Each row below holds a small network's activations on one input, seen along a few directions.
Each table varies a few parts of the input and shows all the possible inputs, shuffled.
A made-up example of a description, with smaller parts first: one of 3 separate values, together with either a single point or one of 9 places around a ring or (one of 4 places along a line, together with one of 8 places around a ring).
Shared parts are said once, and a part with two or three values counts as separate values.
(in the rows, 100 means zero)

Table:
row 1:  83 136 112  98  54  95  76  88  85 137 109  90 154  71
row 2:  87 111  44 130  92  80 136  99  82  66 141 151 147  68
row 3:  86 134 120 111  56 101 110  66  92 104  93  93 139  61
row 4:  73 131 150  92  90  98 163  71 116 122  83  90 134  61
row 5: 127 156  72 110 107  16  57 157  92 163  51 180   6 102
row 6:  99  75  73  65  70  88 109 123  63 128 139 126 129  96
row 7:  55 135 138  66  88 103 136  87 103 152 105  87 130  68
row 8:  87 107 127 118 145 168 105 140 131  34 112  43  61 137
row 9: 151  56 114  75 146 128  35  72 142  88  56  79  48 138
row 10: 112  73 100 129 102 109 112  90 100  41 103  61  59 150
row 11: 114  70  79  95  77  84 139  96  73 108 111 106 130  89
row 12: 153  50  97 115 113  93  75  65  78  88  58  89  46 161
row 13: 107  67 138  82 177 151  46 128 167  74  74  43  60 119
row 14:  66  98  36 113  82  87 101 118  76  95 166 161 155  80
What do these inputs look like to the network?
> either a single point or one of 5 places around a ring or (one of 2 separate values, together with one of 4 places along a line)
A walk changes only the place on the ring of 5. It starts at row 9 and steps to row 12. List the rest of the walk in order.
> row 10, row 8, row 13

Table:
row 15:  76 117  83  85  51  71 140  89  66 141 129 136 164  55
row 16:  62 117 120 103  60 116 147  65  88  99 127  78 179  61
row 17:  96 137 103  99  97  73  89 125 108 127  84 121  73  86
row 18:  75  96 105 100 123 133  97 118 122  72 126  82 106 104
row 19:  98 114  65 109 105  85  83 136  93 103 117 136 100  91
row 20: 112  85 143  85 123 123  87  87 129 102  66  58  83 108
row 21: 134  84  78 103  91  75  74  84  82 110  80 130  75 117
row 22: 125  61 111  95 112 125  86  75 109  73  89  58  86 131
row 23: 106  69  92 113 113 130 114 107  98  50 120  78  96 127
row 24: 118 111 109  92 100  71  77 101  93 143  63 113  61 111
row 25: 114  83  54 122 100  72 102 110  79  83 113 136  87 114
row 26:  84 125 137  93 125 127 105 103 132  97  86  72  90  94
What do these inputs look like to the network?
> one of 2 separate values, together with either a single point or one of 5 places around a ring
Changing only the choice among 2 separate values turns row 20 into row 24. The same change can be made to row 16. Which row results?
> row 15
Change only the place on the ring of 5 in row 25. List by row number the other rows that result.
> row 17, row 19, row 21, row 24
